Each row below is a small network's average activation on inputs in which a field has the value named, seen along a few directions.
Related values have similar rows: they may be neighbours, one step apart, or belong to one group.
In the rows, zero is written as 500.
Random noise pushes rows far along 10 fixed directions. That doesn't count. These rows show it; they differ only by the noise:
277  459  275  640  570  284  422  603  298  678  461  536  577  523  497  625  242  538  425  452  625
521  607  293  578  564  524  420  449  486  341  469  478  445  503  424  520  581  527  555  563  475
562  545  371  618  560  737  461  500  498  462  539  633  595  507  516  557  492  443  481  419  446
560  590  457  599  571  435  497  565  435  262  495  339  462  437  408  443  457  537  637  630  455
473  505  539  373  549  431  339  670  395  556  418  345  478  567  414  522  281  504  564  466  313
287  404  512  331  314  640  614  453  542  494  522  675  762  545  536  309  695  478  337  428  384
89  470  318  515  517  422  578  326  224  558  548  664  528  610  628  460  519  463  658  454  631
447  443  495  502  504  591  617  373  508  526  499  651  558  508  444  535  666  610  426  526  399
294  413  376  560  409  477  698  454  380  544  648  523  554  511  435  548  500  538  504  617  339
492  523  370  642  435  539  621  404  511  738  632  495  353  443  510  649  455  476  508  422  308
406  398  573  400  381  454  505  577  621  683  382  634  747  457  510  415  535  580  152  357  523
618  457  648  559  452  564  589  605  605  561  583  520  636  394  487  581  399  541  383  603  564


Vuse, 24 values:
b20: 230  395  477  614  491  514  701  483  306  512  491  694  747  493  582  326  520  511  452  326  457
b16: 507  475  273  606  265  555  616  490  616  635  737  424  426  425  431  631  513  433  385  652  399
b13: 281  422  527  549  586  160  538  615  144  294  346  311  461  467  470  238  375  620  680  451  426
b23: 488  397  735  487  641  303  522  650  412  423  348  539  739  497  452  420  384  660  378  545  703
b11: 205  355  496  409  413  535  745  361  288  540  617  596  544  659  557  395  581  433  621  399  300
b15: 532  505  353  670  605  425  527  541  452  547  447  531  543  523  489  560  439  475  391  369  442
b6: 509  358  716  468  613  387  651  503  460  666  469  481  435  528  433  613  460  578  505  547  407
b24: 645  543  545  559  439  535  457  606  735  528  541  485  577  394  544  514  455  432  344  539  701
b17: 552  532  668  509  536  441  453  600  526  549  373  544  580  408  654  305  399  473  426  155  572
b18: 594  530  481  610  573  310  484  572  534  311  440  406  555  455  491  455  525  498  475  640  833
b14: 569  472  586  495  441  439  630  354  579  516  545  529  410  442  488  526  643  616  485  593  594
b12: 504  502  361  642  438  515  439  609  536  476  530  562  632  418  519  515  405  500  335  513  574
b2: 611  612  262  681  647  686  352  433  431  533  616  527  286  544  485  764  362  390  681  528  469
b21: 502  514  514  476  494  372  529  410  544  599  560  499  412  553  623  614  495  434  553  600  823
b19: 470  538  531  502  553  498  560  518  462  493  566  442  499  531  559  478  438  381  597  442  410
b9: 453  417  642  457  428  550  507  514  488  710  542  537  491  469  593  533  361  486  496  461  499
b8: 378  456  467  630  529  358  558  455  321  531  460  554  467  457  597  415  464  583  537  350  570
b10: 365  425  378  540  324  508  593  486  480  431  633  509  537  435  519  434  552  473  462  603  490
b3: 374  502  502  589  368  225  724  576  460  443  661  284  487  402  456  465  388  502  555  762  578
b4: 418  597  288  484  424  626  520  334  590  395  594  500  436  575  569  408  729  290  566  451  436
b22: 576  441  500  424  600  327  300  593  546  675  272  502  478  556  408  585  468  614  285  397  567
b5: 497  540  552  505  503  738  541  370  432  258  585  654  542  536  614  419  658  473  690  555  590
b7: 370  479  433  378  493  457  289  558  488  649  354  568  556  595  586  427  451  363  403  232  598
b1: 263  560  168  397  355  365  408  261  502  522  439  526  325  570  549  377  785  456  495  353  525
Each value of Vuse is a pair of two hidden parts, and every pair occurs once (6 first parts, 4 second parts).
Q: b24 and b4 share the first part; b24 and b11 share the second. Which value has the first part of b11 and the second part of b4?
A: b21
Q: b2 and b9 share the first part; b2 and b14 share the second. Which value has the first part of b14 and the second part of b9?
A: b8
Q: b19 and b12 share the first part; b19 and b15 share the second. Which value has the first part of b15 and the second part of b12?
A: b5
Q: b6 and b10 share the first part; b6 and b18 share the second. Which value has the first part of b18 and the second part of b10?
A: b13
Q: b7 and b16 share the first part; b7 and b3 share the second. Which value has the first part of b3 and the second part of b16?
A: b20

Dero, 24 values:
y13: 369  496  535  293  352  464  526  410  477  521  618  464  411  595  558  563  515  468  682  669  551
y15: 488  527  367  475  283  740  469  696  540  484  744  506  746  573  644  506  298  215  453  494  534
y1: 399  534  470  477  472  493  357  731  430  349  465  495  791  526  587  333  302  396  457  457  646
y22: 420  533  400  417  346  540  484  396  552  721  498  556  387  485  594  457  566  471  460  191  295
y18: 569  407  633  560  643  380  489  613  296  567  479  351  379  498  390  619  249  607  653  624  346
y9: 571  519  278  658  501  195  438  523  681  837  362  359  285  400  360  670  478  574  209  336  418
y12: 686  536  500  484  651  698  474  378  562  370  485  541  380  584  431  561  715  481  603  527  425
y6: 549  479  440  471  594  653  458  341  565  536  403  680  445  518  328  642  690  704  400  537  320
y19: 301  454  276  366  342  574  418  472  499  700  659  493  467  646  527  621  440  307  475  566  449
y21: 526  457  201  698  473  255  528  579  568  635  435  501  604  462  321  646  482  615  117  477  497
y2: 274  434  625  272  541  569  453  636  321  381  350  501  745  642  505  211  491  422  506  320  218
y16: 559  471  638  338  494  610  446  681  572  386  563  489  759  613  436  542  397  449  456  707  567
y23: 529  543  333  551  389  470  429  526  528  519  513  395  379  409  463  472  478  486  494  481  414
y7: 727  579  593  727  661  441  465  549  530  647  380  514  409  299  519  599  312  635  453  304  542
y17: 466  491  164  792  497  518  441  573  453  665  556  531  475  409  416  676  340  509  361  409  372
y14: 473  524  427  587  416  248  640  354  479  371  518  338  276  342  420  427  656  681  585  619  467
y20: 311  561  292  429  338  345  337  514  575  500  503  441  480  499  580  452  512  406  452  618  812
y8: 605  425  600  494  588  532  434  741  381  685  558  396  518  600  492  673  102  363  556  350  338
y11: 344  367  696  302  421  268  474  594  538  687  336  468  618  492  414  471  463  668  259  551  471
y4: 390  592  342  498  585  555  436  285  343  348  511  596  369  644  647  433  653  378  734  438  658
y5: 430  499  589  268  282  455  556  463  611  453  557  328  383  523  533  323  664  408  546  560  432
y10: 350  525  393  526  554  438  481  451  436  604  430  621  567  545  599  468  501  478  439  313  534
y24: 536  335  655  308  433  473  446  660  524  683  411  468  569  555  389  551  416  624  293  433  221
y3: 471  590  690  524  697  385  594  463  358  178  429  396  475  501  517  247  566  476  813  582  643
Each value of Dero is a pair of two hidden parts, and every pair occurs once (6 first parts, 4 second parts).
Q: y21 and y15 share the first part; y21 and y16 share the second. Which value has the first part of y16 and the second part of y15?
A: y10
Q: y11 and y6 share the first part; y11 and y1 share the second. Which value has the first part of y1 and the second part of y6?
A: y7
Q: y9 and y20 share the first part; y9 and y8 share the second. Which value has the first part of y8 and the second part of y20?
A: y24
Q: y12 and y5 share the first part; y12 and y3 share the second. Which value has the first part of y3 and the second part of y5?
A: y2
